A small network was trained on invented records. Each row is its activation on one of them, seen along a few directions.
After each row come some of the record's fields: NUFU, NARAN, GUB, LEG.
Not every record has every field; a missing one is left out.
Other fields move the rows too, some of them a lot.
(in the rows, 128 means zero)
[122 106 107 134 137 154 150 128  97 130  93 121 155 155 129 147 160 135
 116 180  91 174  94  89 123 144 107 127 154 121 108 122 125 126 124 124
 138 153 101 158 127 136 114 117]  (NUFU rulis; NARAN lakon; LEG bisir)
[117  80 105 123 125 148 119 121 118 141 125 110 124 126 118 141 129 135
 122 145 181 146 137 162 149 151 167 116 113 111 160 103 110 151 147 134
 105 129 156 124 105 146 135 159]  (NUFU rulis; NARAN lakon; LEG bisir)
[159  51 134 144 108 144 104 129 172 107 177 130  92  74 196 146 125 134
 126  69 181 108 171 215 123  84 189 139 150 123 179 130  97 161  83 132
 115 150 143  62 160 166  76 125]  (NUFU beri; NARAN mim; GUB gupip; LEG vegeg)
[147 147 128 117 110 162 159  99 137 123 104 125 119 163  86 134 121 146
 144 209 113 159 115  85 133 150 122 115 138  97  73 157 101 129 148  90
 138 134 141 105 114 108 169 148]  (NUFU ful; NARAN lakon; LEG bisir)
[157 132 166 129 118 153 131 150 115 131 122 128 142 152 116 133 116 182
 147 139 105 146 138 104 138 147 137 124 127 155 126 105 152  84 107 106
 136 140 112 121 169 153 115 159]  (NUFU rulis; NARAN mim; LEG bisir)
[115 176 117 151 133 162 134 110 147 135 105 136 173 206 112 140  81 133
 105 166 128 162 105  56 110 146  80  83 116 148  48 170 184 120 156 131
 140 141 126 157 102 103 158 137]  (NUFU dudeb; NARAN lakon; LEG bidap)
[131 123 143 117 114 114 118 115 106 171 106 142 106  68 156 135 131 124
 125 111  87 154 100 130 139 123 136 128 112 121 133 102 141 113 138 127
 141 154 130 135 151  93 154 125]  (NUFU ful; NARAN mim; LEG bisir)
[149  99 107 116 116 107 147 122  89 152 160 145 111  96 109 128 148 131
 113 152 123 143 106 135 103 152 138 147 128 128 128 135  97 155 167 147
 116 120 139 150  80 112  80 118]  (NUFU rulis; NARAN lakon; LEG bisir)
[156  77 128 158 145 147 114 123 150  65 168 102 137  71 139 140 111 135
 136  68 183 110 160 186 160 106 171 132 118  67 183 119  84 130 121 140
 110  62 163 119 185 194  81 139]  (NUFU rulis; NARAN lakon; GUB gupip; LEG vegeg)
[126  95  89 113 149 119 148 136 103 150 146 119 127 138  99 126 148 101
 165 146 130 143 120 119  87 133 114  78 118 111 133 138 137 138 111 132
 124 111 137 142 142 124 129 106]  (NUFU rulis; NARAN lakon; GUB gupip; LEG bisir)
[145 163 130 109 149 113 181 117 122  86 107 141 126 150  59  76 131 136
 129 162 121 189 109  80 111  79 142 127 157 109  71 155 131 130 146  86
 159 123 138 114 138 121 135 163]  (NUFU ful; NARAN lakon; GUB gupip; LEG tun)
[126  95 102 128 146 146 152 134 102 135 109 136 136 153 124 143 155 130
 112 185  91 166  92  92 129 161 121 134 131 107 111 120 127 156 117 121
 117 152 114 154 132 134 117 116]  (NUFU rulis; NARAN lakon; LEG bisir)
[116 134 100 144 114 152  75 111 147 106 115 112 126 107 123 131 120 120
 128  99 178 161 157 183 141 154 159 138 127 107 175 124 115 145 147 125
 121 153 154 109 153  89  86 111]  (NUFU ful; NARAN mim; LEG bisir)
[131 114 133 126 130 152 163 132 189  99 127 191 131 121 150 126 154 124
 145 100 149 122  84 128  89 136 178  96  95 110 135  96 139 143 106 168
  69 122 120 116 125 107 112 103]  (GUB refa; LEG bidap)
[133 163 115 128 104 151 131 107 116 118 107 143 130 132 135 125 136  86
 119 157 127 138  66 102 175 133 113 119 124 148  95 123 174  99 115  99
 129 142 120 144 148 174 164 148]  (NUFU beri; NARAN lakon; LEG bidap)
[138 146 104 130 134 124  90 119 131 102 148 121  91 107 135 108 147 113
 127 134  79 145 140 149 114 112 171 147 152 123 126 124 144 103 144 131
  82  92 146  94 125 143 106 116]  (NUFU ful; NARAN lakon; LEG bidap)
[134 112 108 145 107 105 142 163  87 108 162 139 136 152 134 144 153 146
 162  98 134 155 109 120 111 146 139  95 126 110 114 150 109  94 153  93
 152 132 141  99 143 113 156 135]  (NUFU ful; NARAN lakon; GUB gupip; LEG bisir)
[151 162 164 119 133 174 128 127 122 166 104 140 111 116  93 135 155 131
 116 143 164 159 134 139 127 152 123 151 165 142 149 133 144 115 146 128
 117 121 136 141 128 129 154 116]  (NUFU rulis; NARAN mim; LEG bisir)
[159 166 154 128 150 133  93 103 113 121 141 107 149 152 140 112 129 103
 182 155 116 103 104 111 128 125 102 134 109 140 105 106 131 101 118 126
 126 136 127 125 116 157 113 163]  (NUFU rulis; NARAN lakon; LEG bidap)
[117 112 134 127  96 130 135 130 112 159 119 141 128 118 156 102 137  90
 120 122 140 129 132 134 156 122 138 110 111 132 178 132 131  75 113 110
 133 139  89 129 174 136 135 144]  (NUFU beri; NARAN mim; LEG bisir)
[138 139 142 168 136 101 143 133 116 138 135 142 130 127 165 144 111  81
 101  91  98  79 145 119 144 132 186 105 102 145 156 144 125 150 143 110
 105 123 107 136 103 152 158 133]  (NUFU dudeb; NARAN lakon; LEG bidap)
[117 162 104  98  88 140 145 131 114 148 156 165 160 171  76 130  50 136
 128 142  86 106 157  88 106 144  63  85 145 158  58 135 158 104 140  89
 150 120 126 144 101 107 147  84]  (NUFU beri; NARAN lakon; LEG bidap)
[117  95 110 137 157 117 122  99 138 102 140 138 117 128 130 136 120 156
 116 113 170 114 170 189 131 142 151 146 104 111 131  95 116 147 103 134
 123 170 141 112 105 134  81 142]  (NUFU rulis; NARAN mim; LEG vegeg)
[112 128 144 136 119 154 134 114 102 119  92  94 137 144 151 122 127 144
 124 102 132 117 124 164 150 145 158 129 109 155 174 117 116 158 145  97
 157 132  92 133 113 157 138 130]  (NUFU rulis; NARAN mim; LEG bisir)
[125 159 172 105 120 137 189 143 189  66 139 170 138 116 128 120 165 125
 152 125 150 141 125  69  84 111 121 116 142 130  73  85 108  85 143 100
 141 117  59 115 105 110  87 103]  (GUB gupip; LEG vegeg)
[106  86 147 109 154  88 118 132 129 125 163 118 137  85 157 119 126 120
 120  75 171 106 128 186 155 122 144 126 135 123 188 160  95 148  91 173
  84 151 132 125 159 140  98 154]  (NUFU beri; NARAN mim; GUB refa; LEG tun)
[139 132 113 130 133 113 133  97 144 116 152 115 174 148 116 142 117  99
 132 166 117 174 141 121 124 154 103 115 132 139 131 111 130 159 119 106
 136  73 102 113 160 114 132 110]  (NUFU rulis; NARAN lakon; LEG bisir)
[130 159 138 115 137 148 167 131  98 117 110 106  97 151  73  91 137 126
  96 155  49 139  83  95 144 116 120 107 129 145  88 132 130 159 134 110
 168 136 133 132 102 107 165 117]  (NUFU ful; NARAN lakon; LEG bisir)
[144 141 151 140 164 131 158 114 139 113 134 127 116 108 181 153 153 131
 117 110 122 145 161 180 157 168 111 154 128 110 131 112 134 149  84 150
 131 116 163 129 168 150  93 135]  (NUFU rulis; NARAN mim; LEG vegeg)
[169 151 129 102 136 180 166 134 143 143 108 135  97 142 107 153 117 130
 125 152 144 108 157 125 102 110  90 165 103 145 101 139 121 145 118 142
 118 151 157 116 130 114 133 151]  (NUFU beri; NARAN mim; LEG vegeg)
[104 141 125 120 129 127 149 138 124 196 124 135 139 162 101 128 108  86
 132 183 113 136 101  73 146 121  86  93 122 129  88 142 137 140 150 141
 126 144 101  94  90 106 132 109]  (NUFU dudeb; NARAN lakon; LEG bisir)
[126  61 130 154 140  80 111 125 148 106 136 117 119  85 126 155 177 124
 128 109 197 120 137 187 143 128 187 158 107 149 197  90 123 168 120 134
 128 106 126 134 174 130  91 127]  (NUFU rulis; NARAN mim; GUB gupip; LEG tun)
[131 168 131 108 128 122 176 136 114 122 120 115 123 207  84 106  86 113
 104 170 139 162  74  67 104 122  62 124 108 107  93 111 197  98 161  85
 164 110  94 138 132 128 123 128]  (NUFU rulis; NARAN lakon; GUB gupip; LEG vegeg)
[ 90 145 159 111 142 105 117 164 149 157 100 144 142 153  89 127  94 170
 124 146 117 120 138 126  89 119 108 118 169 131 143 123 137 145 134 115
 140 123  98 175 159 127 170 120]  (NUFU rulis; NARAN mim; GUB refa; LEG tun)
[124 119  96 104 110  91 140 155 144 129 118 155 141  86 174 133 110 116
 101 123 128 116 112 138 127  90 121 132 121 115 151 105 104 121 139 128
 159 143 129 185 113 136 120 105]  (NUFU beri; NARAN lakon; GUB gupip; LEG vegeg)
[141 174 112 141 144 126 119 125 132 115 109 122 126 119 110  93 124 141
  96 148 105 108 107 131 132 129 140 128 109  93 115 140 166 101 143 127
 131 161 148 129  94 107 150 115]  (NUFU ful; NARAN lakon; LEG bidap)
[145 182 103 163 123 167 154 193 138 144  76 115 160 160 106 130 132 156
 123 201 114 152 141  54 139 123  82 105 183 122  58 131 175 175 140 122
 147 132  85 123 142 127 152 158]  (NUFU dudeb; NARAN lakon; LEG bisir)

Here are new rows. What are their fields?
[131 169 123  92 144 115 174 120 135 113 131 130 162 142 131 161  86 123
 133 141  73 107 127 107 132 167 101  95 166 177  86 130 182 113 146 144
 117 146 123 152 149 125 142 164]  (NUFU beri; NARAN lakon; LEG bidap)
[109 164 104 101 130 148 139 124 126 142 132 187 129 163 136 128 118 142
 140 160  76 118 112 102 118  95 118 131 123 152 112 141 182 129 137 123
 134  87 158 129 120 131 149 160]  (NUFU beri; NARAN lakon; LEG bidap)
[131 183 120 125 154 133 140 122 111 153 142 136 157 154 127 143 111 150
 117 163 125  95 100 130 100 142 117 125 105 129 121 143 147 114 126 117
 169 110 172 156  84 109 127 141]  (NUFU rulis; NARAN lakon; LEG bidap)
[117 126 156 105 155 117 131 131 125 156 112 135 116 177  80 132 129 109
 147 154  92 141 132 103  95 126 128 113 126 107 101 123 201 132 130 102
 163 101 104 152 120 105 183 102]  (NUFU rulis; NARAN lakon; GUB gupip; LEG bisir)
[141 117 119 131 118 109 141 119 105  92 130  92 104 119 149  99 135  93
 137 101 121 160 177 192 122 168 184 125 121 136 183 126 112 163 120 102
 120 102  86 115 106 164 121 108]  (NUFU rulis; NARAN mim; LEG bisir)
[135 130 137 151 125 126  93  99 161 115 147  97 109 102 142 120 129 115
 104 116 111 133 171 156 123 117 156 179 114 123 124 101 107 155 107 113
 123 120 150  70 166 127 116 131]  (NUFU ful; NARAN mim; LEG vegeg)
[160 136 134 128 143 161 101 144 120 135 158 138 138 108 122 124 106 133
 112 143 135 110 169 117 109 135 147 118 157 142 162  98 117 113 148 114
 107 104 180 131 107 150 101 126]  (NUFU rulis; NARAN lakon; LEG bidap)
[138 149 126 141 142 121 127 122 130 149 140 120 144 152 135 117 143 129
 137 136 100 118  95 147 115 130 137 121 135 160 121 110 123 131 137 133
 115 130 152 154  64 169 111 103]  (NUFU rulis; NARAN lakon; LEG bidap)
[142 166 137 129 104 150 145 134 142 176 140 152 108 158  98 142 119 162
 168 183 126 142 134 129 115 149 120 142 138 111 134 119 114 140 144 103
 133 133 115 143 117 141 156 133]  (NUFU rulis; NARAN mim; LEG bisir)
[121 118 110 114 116 164 131 167 112 110 141 128 126 116 120 172 138  89
 125 186 107 146 131 130 141 138 122 128 130 127 133 129 110 143 112 163
 139 118 130 105 117 139 137 144]  (NUFU beri; NARAN lakon; LEG bisir)
[ 96 120  96 101 104 156 121 127 151 106 154 164 107  85 139 117 155  95
 152 147 102 166 174 155 124 133 167 141 130 155 176 140 135 112 115 154
 164 103 151 111 127 135  94 147]  (NUFU beri; NARAN mim; LEG bisir)
[122 135  98 127 113 138 104  79 118 140 113 114 147 102 148 141 160 130
 112 114  78  83 117 119 108 131 145 147 158 130 135 150  92 100 137 103
 101 127 108 104 153 135 116  48]  (NUFU ful; NARAN lakon; LEG bidap)
[180 180 147 120 108 157 111 101 125 111 120 106 135 103 118 111 138 109
 122 167 138 136 128 105  97 110 111 133 135 144 104 124 161 129 153 125
 101 142 158 135 117 101 146  94]  (NUFU ful; NARAN lakon; LEG bidap)
[131 122  85 117 101 125  94  44 107 103 162 167 133 133 161 119 110 105
 172  91 149  91 136 154 144 103 133 120 112 138 135 101 137 177 119 133
 138 120 133 109 143 159 135 161]  (NUFU beri; NARAN lakon; LEG bidap)
[124 185 173 113 102 155 123 142  85 141 113  95 117 102 119 119 100 102
 140 127 124 133 149 118  86 128  78 116 132  90 146 166 136 144 147 155
 128 122 141 147 144  67 111 104]  (NUFU ful; NARAN mim; LEG bisir)
[138 107  89 135 105 134  88 105 149  87 157 102 116 112 141 138  96 107
 136 136 162 135 143 132 124 102 157  96 147 137 168 138 115 126 118 113
  50 142 124 158 118 132  94 129]  (NUFU beri; NARAN lakon; LEG bidap)
[123  89  89 156 112 140 103 154 137 104 145 137 107  73 127 142 115  99
  81  80 178 118 206 207 137 115 170 150 157 122 197  81  88 132 118 167
 100 168 150 104 150 155  94 153]  (NUFU beri; NARAN mim; LEG vegeg)
[132 134 125 153 128 150 101 121 145 157 136 127  95 122 101 138 151 152
 176 134 150 122 141 139 147 153 128 125 129 129 145 120  87 134 116  67
 118 106 128 156 139 153 125 128]  (NUFU rulis; NARAN mim; LEG bisir)
